Each row below holds a small network's activations on one input, seen along a few directions.
Each table varies a few parts of the input and shows all the possible inputs, shuffled.
A made-up example of a description, with smaller parts first: line(6) and (point or line(11) or (values(3) and ring(5))).
Shared parts are said once, and a part with two or three values counts as separate values.

Other details of the inputs shift rows strongly along two fixed directions, in all tables alike. That doesn't count.

Table:
R1: [-14  -5  -8  10  22 -13  11 -11  -8   5 -15 -19   3   0  -2]
R2: [ 18  -5   6  10   9  11  13   2  -5   2  21 -25  13 -17  -9]
R3: [-12  -5   2   9  16   7   6   0   5   4  -9 -11  11  30 -14]
R4: [-11   5 -10   2   0  23 -21 -65  90 -23  47  52   3 -39  12]
R5: [  2   4   3  17  13  20  11  21  -1  11  19 -22   3  -2   8]
R6: [ 36   6  18 -17 -37  -4 -17  20 -14  -8   1  23  -3 -21   8]
R7: [  9  20  -4 -23 -18 -19 -17  12 -21  -3 -11  21 -12 -14  17]
R8: [ -2 -16   8   2   7   3  12 -16  -3 -15 -10 -19   9  16 -25]
R9: [ -6  18   1 -20 -23 -36  -7   8 -16 -16 -37  29  -6   1  -3]
R10: [ 19  23   1 -13 -26 -18  -8  20 -24  -5  -5  26  -6 -21  21]
R11: [ -6 -11   0  -2   7   1  17 -11  -1 -15  -9 -22  13  10 -28]
R12: [  0 -17  -2  -3   8   5  12  -7   0  -1  -4 -29  10   0 -14]
R13: [  6   5   5 -22 -29  -2 -21  25  -3   7 -25  24  -9  11  16]
R14: [ -2  15   1 -26 -27  -9 -11  26  -1  -7 -28  31   1  13  -3]
R15: [-11  -6  -6   3  16  12   8  10   5  15  -7 -21   6  14  -1]
R16: [  7 -10   2  -5  14  11   5  -4  -5   2  15 -27   8  -9 -10]
R17: [  0  -2  -3  11  27  -3  -1 -13 -15   7   8 -20  -2   3   6]
R18: [  5  -2   9  22  13  20   4  17  -2  11  19 -20   1   4  10]
R19: [-11  -9  -1  14  22 -12   6 -16 -11   8 -15 -20   2   8   1]
R20: [ -2  -2   3   7  18  21  -6   6   0  16  14 -21  -4  13   7]
R21: [  0   1 -12 -11 -42 -18  -1  31 -15   9  -3  37 -24   0  -4]
R22: [  9   2   2  22  19  -2   9  -7 -18   5  15 -17   5  -4   9]
R23: [-11 -20 -11  25   1  -1  14   3  -8  19  16  -4 -13  17 -15]
R24: [ -2  13   9 -16 -23 -36 -11   3 -18 -15 -37  31  -8   8   0]
R25: [  3 -22   5   2   8   7   6 -13   0  -1  -4 -24   7   5 -10]
R26: [-25  20 -19   3   5  30 -15 -41  91 -10  43  49  -5 -28  24]
Each input here is: values(2) and (point or (values(3) and line(4))).
List by row number the other rows that have the values(2) part in common with R26.
Answer: R1, R2, R5, R7, R9, R10, R11, R12, R14, R15, R16, R21
Change only the values(3) part in R22. List by row number the other rows that result.
Answer: R6, R18
Change only the values(3) part in R17. List by row number the other rows that result.
Answer: R4, R20

Table:
R27: [ -2  -4   2  -8  -6  -6   0   4  -6  -2 -14  -1   1   9  -8]
R28: [  7   0   2   1  -3   4  -1  14 -10   7   4  -4  -2   0   5]
R29: [-24 -16 -12  40  59  15  26 -63  38  -7  28 -36  22  -5 -20]
R30: [ -7   1  -3   1   2 -11   1   1  -9   2 -12   2  -4   8  -1]
R31: [ -5  -1   0  -1  -1  -8   3   2  -7   0 -13   0  -1   9  -5]
R32: [ -6   1  -1  -2   0 -10   2   4 -10   1 -14   0  -2   9  -3]
R33: [ -6  24 -11  -9 -28   5 -25 -22  63 -17  22  73 -11 -34  28]
R34: [10 -3  5 -4 -5  7 -2 13 -9  5  4 -6 -1  0  2]
R35: [  9   0   3  -3  -5   5  -1  15 -10   6   4  -5  -2   0   2]
R36: [10 -1  6 -4 -5  8 -3 13 -5  3  5 -7  0 -1  2]
R37: [  4   4   0   3   0   1  -2  11 -11   8   5  -1  -5  -2   9]
R38: [ -1  -4   3  -7  -4  -4   1   4  -6  -3 -14  -3   3   9  -8]
R39: [ -4  -2   0  -4  -3  -6   2   3  -5  -2 -12  -1   0   9  -7]
R40: [ 15   1   7  -3  -1   0  -1   2 -14  -3   6  -9   2 -13   4]
The inputs of R31 and R28 match in every part but one. If R38 is changed in the same way as R31 into R28, which row does it become?
Answer: R36
Describe the family of inputs behind these rows.
Answer: values(2) and (point or line(6))

Table:
R41: [ -9   4  -7   9  11  -8   1 -10   1   3   0   2  -4  -1   6]
R42: [ 19  18  11 -34 -43 -16 -23  22 -11 -13 -19  37  -9 -13  16]
R43: [ -1  -3   2   0   7  -3  -1 -15   3  -6  -4  -4   6  -3  -2]
R44: [ 14  12   7 -33 -48 -22 -18  19 -13 -16 -24  42 -12  -7   4]
R45: [-11  -4  -5   7   1   3   6  -2   9   2   0   2  -1  11  -9]
R46: [ 10  -4   2   5   4   5   2  -8   2  -2  13  -7   4 -10  -2]
R47: [-5  7 -4 11 11 -3  2 -4  1  4  6  0 -1 -5 10]
R48: [ -4  -2   1  -1   6  -1  -1 -12   6  -6  -2  -3   3   0  -2]
R49: [ 1 -4 -2  6  3 12  1  3  5  5 14 -3  0  0  1]
R50: [-10  -2  -1   3   5   5  -1  -4  11   5  -3   0  -2   9   2]
R51: [  5   4   2   2   7   3   0 -10   4  -6   3  -5   7  -8   1]
R52: [ -2  -6   0   4   2  -6   6 -14   3  -7  -2  -2   7  -1 -10]
R53: [ 6 -4  2  4  3  7  2 -6  4 -1 15 -8  2 -8 -2]
R54: [ 4 -4  1  4  3  9  4 -4  5  2 14 -7  2 -7  0]
R55: [-1 -4  0  8  2 12  1  6 10  7 14 -1 -4  1  1]
R56: [ 18 -21  16  -6   9 -16  22  58 -98  26 -38 -73   3  41 -29]
R57: [ 10  12   5 -31 -47 -19 -17  27 -11  -8 -24  45 -14   1   6]
R58: [-8 -1 -3  1  6  3 -2 -7 10  1 -2  2  2  6  1]
R59: [-7 -1 -3 -1  8  2 -2 -8  8  0 -2 -1  2  3 -2]
R60: [-1  3  1  1  7  6  2 -5  7 -2  3 -4  4 -4  3]
R61: [-2  2 -1  1  7  6 -1 -1  9  1  3 -3  4 -2  3]
R62: [ 0  1 -6 13  6  2  2 -2 -2  6 16  1 -5 -9  7]
R63: [-10   0  -9  13   7 -10   8  -9  -1   1   2   3  -3   2  -3]
R64: [-6 -5 -5  3  0 -2  7 -8  7 -5 -2 -2  2  1 -9]
R65: [ -4  -1  -1  -2   5   1   0 -10   8  -3  -4  -2   3   0   0]
R66: [ 3 -3 -2  3  2 10  0  0  6  4 14 -3  0 -5  0]
R67: [-4  1  0  5  9  9  1  0  7  3  5 -4  4  3  3]
R68: [-5  3 -2  5  4 10 -2  3 11  5  4 -2  1  5  5]
The inputs of R55 and R50 match in every part but one. If R66 is changed in the same way as R55 into R50, which row does it become?
Answer: R59
Describe the family of inputs behind these rows.
Answer: line(4) and (point or line(6))
List by row number the other rows that have the line(4) part in common with R68.
Answer: R42, R47, R51, R60, R61, R67
